These are the activations of a small neural network, seen along a few directions. Each row is one input.
In each table, some parts of the input vary, and every possible input appears once, in random order.
Descriptions start from the smaller parts, as in this example, which fits no table here: ring(8) and (point or (values(2) and line(4)) or line(11)).
Shared parts are said once, and a part with two or three values counts as separate values.
In the rows, 128 means zero.

Rows:
row 1: [249 117 142 115 134 131 126 168 129  99 196 102 126 170 124 113 123  50
  65]
row 2: [104  94 133 141 147 140 135 189  98 129 112 141 131 130 141 119  91 117
 154]
row 3: [138 170 118 151 138 157 115  96 119 138 113 118  99 148 125 119 142 153
 137]
row 4: [ 10  88 113 121  91 121 122  92 149 128  97 197 154 103 117 145 135 180
 178]
row 5: [ 25  77 102 140  79 131  96  65 139 129  98 175 145 100 104 157 126 190
 164]
row 6: [ 91 166 125 148  93 132 119  71 135 133 109 127 117 126 113 139 153 181
 128]
row 7: [185 153 118 112 149 142 168 176  97  93 201 110  92 157 152 102 104  72
  59]
row 8: [ 72 176 138 125 102 121 144  98 143 130 106 148 126 122 126 133 159 170
 147]
row 9: [155 113 123 112 132 133 149 138 103 140 160  76  99 105 146 126 100 115
  69]
row 10: [171  85 137 138 158 106 103 168 118 143  89 121 178 127 127 130 126 104
 164]
row 11: [189 114 144  92 153  85 138 145 137 152 141  77 150 114 145 134 138  85
 103]
row 12: [ 16  88 116 137  84 127 108  81 151 124 100 202 136 102 106 139 126 178
 165]
row 13: [123 135 133 102 162 106 181 167 131 138 163  91 117 129 155 121  92  93
 103]
row 14: [135  81 118 163 140 153 117 158  88 133 107 121 128 118 130 120  93 135
 130]
row 15: [102 101 121 146 164 133 138 196 111 128 121 132 142 126 136 122  89 108
 166]
row 16: [124 183 136 145 140 153 125 109 127 132 108 149  94 153 125 105 133 142
 142]
row 17: [136 168 143 117 112  91 105  79 161 140  85 123 173 108 116 149 197 156
 161]
row 18: [113 189 127 136 160 134 147 123 138 133 105 138 121 149 134 121 138 136
 173]
row 19: [  4  97 103 123 104 114 123  96 157 128  99 194 169 103 112 154 125 171
 194]
row 20: [180 157 110  90 157 140 177 192  94  97 205 103 110 154 161 111 115  73
  67]
row 21: [ 35  75  99 135  79 137  99  62 133 129  88 179 150  84 105 157 133 196
 160]
row 22: [132 128 143 108 136 124 157 154 117 134 165 102  88 127 146 112  86  97
  78]
row 23: [ 77 176 137 136  94 133 123  92 142 127 116 153 107 117 113 129 152 167
 133]
row 24: [241 142 116  90 168 111 141 169 111 112 181  87 162 149 146 122 150  56
  81]
row 25: [176 165 102  96 174 130 182 196 105  96 207  97 122 155 157 116 110  66
  81]
row 26: [100 164 123 143  93 138 121  68 130 133  99 131 122 110 113 138 159 188
 124]
row 27: [ 83  53 139 138  72 112  65  77 187 129  96 188 162 107  86 156 151 161
 168]
row 28: [ 67 186 128 127 115 114 146 103 151 129 108 145 140 123 120 142 150 161
 162]
row 29: [143 140 165 143  82 115  86  82 179 130 107 141 135 125  94 143 175 150
 141]
row 30: [151 118 125 117 137 128 148 141 112 140 173  68  96 128 147 118  95 107
  65]
row 31: [129  83 117 165 142 150 112 165  94 132 123 111 121 130 130 117  91 127
 130]
row 32: [180 176 141 122 155 115 104  97 142 147  79 123 159 144 125 129 174 130
 173]
row 33: [197  90 171 116 120 105 122 143 154 139 156  92 115 136 123 125 111  79
  87]
row 34: [ 75  82 114 109  99  92  80  76 165 139  74 173 200  89 106 165 169 164
 190]
row 35: [188 145 162 147 125 137  86 103 162 134 104 137 119 151 104 124 160 124
 154]
row 36: [110  93 136 156 140 146 122 178  99 125 116 145 113 129 130 112  82 114
 143]
row 37: [127 127 141  96 146 115 175 164 120 139 161  96 105 128 159 116  98 101
  89]
row 38: [200 142 100 118 147 145 158 163  89  98 207  78  98 152 152 114 112  82
  51]
row 39: [179  56 160 161 128 128  85 173 138 128 115 131 138 134 107 123 111  98
 146]
row 40: [142 166 122 149 134 157 122  88 113 135  94 125 103 130 126 123 146 162
 141]
row 41: [206 139 101 117 144 149 162 157  82 100 189  87 105 139 152 117 114  91
  52]
row 42: [117 181 135 130 145 144 142 119 127 135 102 143 109 148 138 116 144 144
 158]
The inputs of row 19 and row 28 match in every part but one. If row 27 is changed in the same way as row 19 into row 28, which row does it become? -> row 29
Describe the family of inputs behind these rows. -> line(6) and (values(2) or line(5))
Which other rows agree with row 35 in the line(6) part? List them by row number. -> row 3, row 16, row 18, row 32, row 40, row 42
Start at row 4 and move only the line(6) part, one step at a time. The first step leads to row 8. Which rows follow, in order? -> row 42, row 2, row 37, row 20
Which other rows agree with row 22 in the line(6) part? List them by row number. -> row 9, row 11, row 13, row 30, row 33, row 37
Change only the line(5) part in row 38. List by row number the other rows that result. -> row 7, row 20, row 25, row 41

Rows:
row 43: [ 54  73 133 162 136 120 111 153 130 147  85 151 144 115 121 126  85 143
 182]
row 44: [ 92 120 103 110 116 156 144 121 113 112 172 150  83 143 144 114 111 136
  90]
row 45: [138 228 115 143 144 156 146  96 111 126 121 116  95 147 134 112 155 157
 122]
row 46: [190  88 133 106 118 107 125 134 120 129 150  82 146 120 136 143 131 102
  88]
row 47: [ 65 122 107 124 150 156 175 176  80 126 134 134  98 128 163 115  82 136
 134]
row 48: [176  64 124 120 130 136 109 155 125 115 167 126 120 156 135 121 114  91
 102]
row 49: [230 177 142 142 157 138 112 124 115 127 106 103 129 152 123 121 147 102
 135]
row 50: [ 86  72 125 151  86 129  98 111 145 112 121 165 140 123 103 146 123 147
 152]
row 51: [196 150 144 103 144 105 132 153 137 120 142 122 159 139 128 124 149  82
 115]
row 52: [101  96 141 126  92 102 104  83 160 147 104 133 151  76 101 148 136 153
 126]
row 53: [102 143 152 125 113  98 115 101 186 137 102 154 158 119 104 140 156 141
 166]
row 54: [151  70 129 133 167 133 136 212  87 127 127 117 130 128 154 117  91  87
 143]
row 55: [104 203 111 112 135 123 168 116 141 116 159 128 127 131 131 124 145 133
 110]
row 56: [104 145 110  97 105 127 156 103 109 127 158 106 106 103 145 136 133 146
  76]
row 57: [131 170 150 165 124 134  88  81 163 154  71 133 133 137  97 134 162 166
 180]
Describe the family of inputs behind these rows. -> values(3) and line(5)
Change only the line(5) part in row 53. List by row number the other rows that result. -> row 43, row 50, row 52, row 57

Rows:
row 58: [157 144 138 129 113 119 113 102 142 128 123 118 134 128 116 138 152 130
 124]
row 59: [152 151 135 129 122 119 116 113 146 121 125 133 142 138 116 134 154 124
 137]
row 60: [126 166 128 117 125 120 138 109 138 130 128 121 132 123 129 132 153 140
 125]
row 61: [127 157 122 125 134 141 131 111 136 128 127 139 119 139 128 122 144 139
 135]
row 62: [101 137 134 129 129 123 137 128 134 136 125 127 121 125 130 127 121 134
 135]
row 63: [145 150 138 117 120 110 122 111 138 131 114 123 148 126 125 137 157 131
 134]
row 64: [108 131 136 131 113 133 129 118 127 130 125 134 110 123 125 126 121 139
 121]
row 65: [129 120 142 136 125 125 116 133 142 127 120 143 130 135 118 128 125 121
 145]
row 66: [ 85  99 110 128 123 133 134 138 127 119 142 151 132 124 128 128 111 133
 130]
row 67: [110  76 123 128 111 122 113 128 124 126 126 139 140 115 124 136 111 130
 127]
row 68: [ 77 102 112 121 123 120 135 134 119 129 132 137 137 115 135 133 109 137
 130]
row 69: [129 151 125 125 122 138 127  98 127 132 121 126 113 132 129 127 140 145
 123]
row 70: [103 139 132 132 121 133 130 129 131 124 127 146 120 135 126 121 126 135
 133]
row 71: [ 89  93 112 133 116 130 130 127 123 125 142 131 125 120 128 132 105 137
 120]
row 72: [103  81 122 121 126 116 123 140 130 133 124 136 149 112 130 136 114 127
 137]
row 73: [129 106 130 144 122 133 112 129 118 130 110 130 132 117 122 131 122 135
 136]
row 74: [100 127 119 134 136 135 139 137 119 134 119 128 125 114 133 129 120 142
 140]
row 75: [101 131 116 143 130 140 130 136 116 121 122 144 125 127 127 124 120 139
 140]
row 76: [124 117 145 124 128 119 124 134 139 140 113 131 134 121 126 129 130 128
 141]
row 77: [144 139 134 123 138 121 122 111 139 140 110 121 136 130 128 133 141 128
 146]
row 78: [121 110 128 140 136 124 123 141 124 135 109 123 141 121 128 133 122 132
 151]
row 79: [149 142 130 132 136 129 113 113 141 130 117 135 134 142 120 127 143 126
 145]
row 80: [251 130 135 104 180 133 169 215  87 113 203  62 104 157 165  96 100  38
  47]
row 81: [107  81 119 133 123 122 118 139 133 120 132 148 146 129 122 134 111 121
 141]
row 82: [227 151 124 104 179 141 184 210  83 111 214  59  92 164 167  97  85  47
  40]
row 83: [119 157 125 117 133 129 137 106 128 136 116 126 125 130 136 128 141 142
 136]
row 84: [106 122 121 141 120 142 130 126 112 127 121 129 117 119 129 129 119 146
 129]
row 85: [126 112 126 148 134 133 115 141 127 124 116 138 137 130 120 129 122 127
 151]
row 86: [152 134 135 127 124 129 111 100 132 136 111 128 127 128 122 131 143 133
 131]
row 87: [130 168 126 124 122 129 131 111 141 119 135 136 128 134 122 128 155 137
 125]
row 88: [134 113 144 134 118 127 113 125 138 136 118 131 124 120 119 127 128 130
 127]
row 89: [136 159 130 123 113 130 130 100 137 125 133 122 119 124 123 134 152 142
 114]
The inputs of row 69 and row 86 match in every part but one. If row 68 is changed in the same way as row 69 into row 86, which row does it become? -> row 72
Describe the family of inputs behind these rows. -> values(2) and (point or (values(3) and line(5)))

Rows:
row 90: [111 152 111 101 118 114 160  96 130 116 162 124 110 101 130 127 114 124
  76]
row 91: [178 107 124  83 122 106 124 104 137 125 147 132 168 126 126 140 158 107
  95]
row 92: [ 96 134 139 170  88 157  93  76 118 124  78 147 114 125  98 138 133 184
 156]
row 93: [ 52 171 120 140 113 128 133  91 135 129  87 165 131 103 108 139 127 172
 163]
row 94: [131 107 165 143 112  99  78 102 164 154  60 130 156 111 117 149 176 153
 191]
row 95: [187 154 126 163 142 171 124 152  89 125 133  98  75 154 137 106 123 124
 107]
row 96: [156 115 123 135  88 151 116  96 122 123 161 106  90 122 126 129 136 143
  68]
row 97: [175 171 144 139 149 139 133 176 134 105 155 124 116 177 131 110 136  95
 127]
row 98: [ 83 157 103  86 119 117 174  95 126 126 169 108 109 122 149 128 116 139
  77]
row 99: [ 39  26 102 167 133 120 102 142 126 137  95 174 154  97 107 130  62 140
 174]
row 100: [119 124 123 133 114 111  93  99 148 126  81 160 178 123 117 152 179 154
 191]
row 101: [222 134 170 122 170 121 115 162 126 159 101  91 139 143 138 110 134  91
 135]
row 102: [151 123 129 108 108 120 127 110 169 114 180 138 120 139 118 129 143 109
  88]
row 103: [134  46 113 149 172 145 155 227  97 122 150 116 117 126 149 115  54  84
 137]
row 104: [ 98  11 110 103 119 123 126 171 113 125 174 133 134  96 136 135  70  97
  90]
row 105: [207 147 130 112 175 132 129 157 109 125 120 121 159 156 142 114 141  89
 132]
row 106: [185 108 169 105 102  84 111 111 152 144 128  89 157 118 112 149 142 101
  99]
row 107: [ 27 172 110 128 115 140 146 103 138 144 104 145 129 120 132 142 147 199
 165]
row 108: [106 204 122 120 158 136 182 159  86 122 148  96 103 160 163 112 112 121
 117]
row 109: [ 91 139 138 145  99 132 100 103 170 121 105 176 136 140 101 133 161 154
 182]
row 110: [140 185 116 134 171 143 167 160 101 123 148 113  93 129 151 104 123 110
 118]
Describe the family of inputs behind these rows. -> values(3) and (point or line(6))
Change only the values(3) part in row 91. List by row number the other rows that result. -> row 100, row 105
